These are the activations of a small network on made-up records, seen along a few directions, one row for each record.
Records have a field called RUNA. Each example row is followed by its value.
The word missing means that the record has no RUNA.
Other fields move the rows too, some of them a lot.
(in the rows, 500 means zero)
Random noise pushes rows far along 7 fixed directions. That doesn't count. These rows show it; they differ only by the noise:
[423 478 429 664 438 498 763 672 239 406 423 363 276 450 414 609 606 742
 422 378 522 478 708 354 649 704 684]
[560 466 415 595 443 421 502 435 526 463 634 318 558 460 520 440 432 492
 332 630 473 392 476 330 679 592 412]
[ 74 889 733 670 589 141 399 189 784 672 336 457 615 312 485 250 147 262
  67 291 307 912 499 613 626 402 192]
[620 781 293 610 549 568 395 690 436 458 494 507 661 581 461 379 725 740
 213 811 344 493 394 564 583 923 612]
[372 221 511 605 455 413 858 467 289 324 379 407 385 407 479 657 453 583
 672 330 620 651 821 514 461 408 685]
[599 547 437 501 532 543 492 532 446 367 552 459 739 588 512 518 596 637
 420 756 449 531 411 635 359 607 499]
[415 626 447 625 544 346 417 327 646 518 459 447 692 398 547 328 367 400
 264 596 397 680 508 560 599 535 422]
[594 520 184 687 487 641 680 828 181 366 356 490 357 498 450 534 815 870
 453 604 499 486 721 444 645 932 935]
[797 453  92 562 534 684 250 570 561 478 501 539 568 454 802 221 517 468
 561 872 586 511 521 354 569 628 699]

[559 598 333 500 564 787 367 469 547 442 445 460 601 416 753 493 518 545
 491 698 510 635 544 520 303 357 553]
lafis
[769 235 174 625 474 685 428 643 415 382 465 528 325 414 572 545 525 523
 712 627 626 390 623 346 583 470 746]
tis
[511 607 586 354 514 618 294 504 647 660 592 437 443 503 709 460 402 413
 511 492 581 399 309 345 378 303 256]
tifem
[681 605 401 467 555 615 234 654 551 583 582 626 510 597 541 436 604 512
 522 659 524 380 279 559 451 554 486]
muveb
[496 444 452 646 483 299 641 501 444 444 509 471 605 510 124 653 662 588
 313 478 340 375 505 654 692 676 563]
beken
[624 788 627 323 597 757  48 653 650 646 446 726 398 627 768 326 386 400
 600 586 598 606 211 511 156 277 333]
tis
[263 438 741 588 472 293 761 381 452 454 474 420 534 487 261 698 438 540
 474 295 445 621 568 674 456 414 358]
dusik
[646 446 445 567 533 755 474 503 406 242 491 404 641 514 657 568 385 576
 625 800 477 706 499 505 114 219 432]
lafis
[796 541 401 411 419 626 319 521 530 477 774 419 666 629 471 518 620 536
 411 802 464 175 225 431 497 582 374]
gomi
[617 628 401 378 591 809 328 590 493 526 446 522 617 528 814 528 615 595
 561 629 587 560 419 565 219 421 559]
muveb
[518 427 368 543 562 486 427 425 506 464 449 551 601 468 573 399 454 434
 533 600 472 652 581 564 508 454 597]
muveb
[615 333 250 432 506 561 512 358 567 493 553 476 676 412 695 461 525 390
 561 635 546 460 588 436 562 528 647]
missing
[448 629 616 484 590 258 595 462 569 443 478 638 872 706 272 396 595 571
 439 747 310 646 431 842 490 785 526]
bote
[585 756 245 419 674 550 191 359 767 615 416 702 963 454 707 215 567 349
 338 815 364 699 411 772 458 663 589]
missing
[439 575 681 455 513 321 325 424 675 619 568 625 515 593 449 376 344 317
 524 504 467 526 274 606 442 395 248]
tifem
[630 167 324 615 380 490 742 496 369 379 595 308 423 406 413 642 582 531
 577 446 562 253 694 255 773 555 662]
gomi
[573 502 527 418 441 597 293 460 581 608 683 327 477 444 557 620 442 395
 352 411 520 220 267 294 481 246 179]
vabe
[363 315 555 787 388 366 721 436 413 430 450 271 172 279 352 641 268 451
 424 200 461 504 705 226 744 325 435]
tis
[624 676 253 617 505 549 262 625 551 615 484 518 524 455 432 455 644 546
 265 590 406 387 374 506 647 669 559]
vabe
[590 709 591 407 511 713 481 893 259 461 492 672 294 782 384 505 687 788
 638 603 524 426 354 532 269 666 555]
bote
[367 920 627 531 511 739 512 928 272 576 345 465  83 539 424 616 676 811
 304 176 472 447 427 307 407 596 452]
mika
[612 309  82 604 456 688 600 379 426 345 524 167 678 233 603 748 704 594
 274 535 488 268 702 339 671 498 638]
mika
[659 717 530 334 561 846 270 824 395 543 433 727 332 692 613 460 621 607
 693 536 648 530 307 520 138 404 541]
gomi
[842 561  29 461 559 725 267 558 521 477 468 591 833 516 613 409 813 593
 445 909 433 475 451 697 487 760 797]
beken
[400 485 700 508 505 539 718 431 349 257 465 403 662 524 449 731 417 622
 516 548 448 717 538 661 167 271 363]
lafis
[441 489 515 509 518 431 622 613 426 462 407 573 394 539 344 514 591 604
 562 403 484 520 576 549 531 630 611]
mika
[459 402 391 530 468 338 626 369 548 557 540 459 581 400 465 485 508 430
 390 471 477 429 607 456 742 661 583]
missing
[689 531 230 509 465 645 347 501 530 496 634 333 674 429 511 639 679 532
 221 632 420 187 368 381 645 546 434]
beken
[591 331 529 400 538 556 401 388 564 404 553 558 738 611 624 439 393 412
 702 752 558 622 458 598 252 308 444]
dusik
[418 271 526 591 454 397 736 412 422 408 434 502 500 430 469 560 463 477
 658 420 548 629 704 590 521 461 588]
dusik
[447 731 660 517 608 286 342 365 700 527 457 694 783 648 462 173 353 347
 445 725 321 768 327 717 444 594 337]
bote
[718 322 348 482 442 517 383 486 535 493 653 476 548 533 601 439 495 415
 608 713 593 299 413 401 577 539 496]
tifem
[491 275 531 477 571 235 462 197 697 450 519 617 822 462 475 384 353 262
 598 568 471 607 498 766 483 346 472]
vabe

Which value of RUNA does each new row have?
[311 647 527 680 471 358 623 496 500 544 429 421 473 442 447 427 472 573
 274 399 387 574 650 419 785 732 524]
dusik
[511 349 471 513 511 456 546 348 549 420 515 464 724 436 548 558 445 430
 576 580 490 574 510 669 356 313 452]
tifem
[481 517 467 467 391 513 570 505 470 517 621 269 367 443 480 586 539 551
 321 379 504 256 495 244 702 594 388]
mika
[316 567 437 578 482 554 747 688 227 519 208 530 163 409 400 659 686 710
 530 108 556 623 809 549 574 631 845]
beken
[531 574 189 639 555 585 366 392 515 503 404 387 728 305 608 520 585 495
 239 621 406 609 598 558 583 525 606]
muveb
[423 738 575 423 699 659 268 625 517 556 302 803 500 582 595 434 543 529
 634 465 521 807 390 819 103 317 542]
muveb
[598 227 250 509 430 750 485 299 478 426 621 228 564 265 767 651 452 438
 494 538 652 330 624 214 504 175 461]
dusik
[638  76 607 368 392 321 542 379 587 469 815 453 389 603 588 307 268 290
 799 649 665 223 472 175 673 436 393]
tifem
[466 313 445 392 484 440 571 454 581 622 479 571 369 417 685 348 406 330
 715 414 675 477 667 337 654 540 677]
missing
[521 553 412 548 494 579 454 543 443 521 538 387 521 470 483 688 597 585
 372 455 499 389 452 508 502 472 464]
muveb
[481 718 797 391 479 324 358 560 633 625 608 688 378 715 340 277 401 419
 556 515 467 489 240 554 503 630 297]
gomi
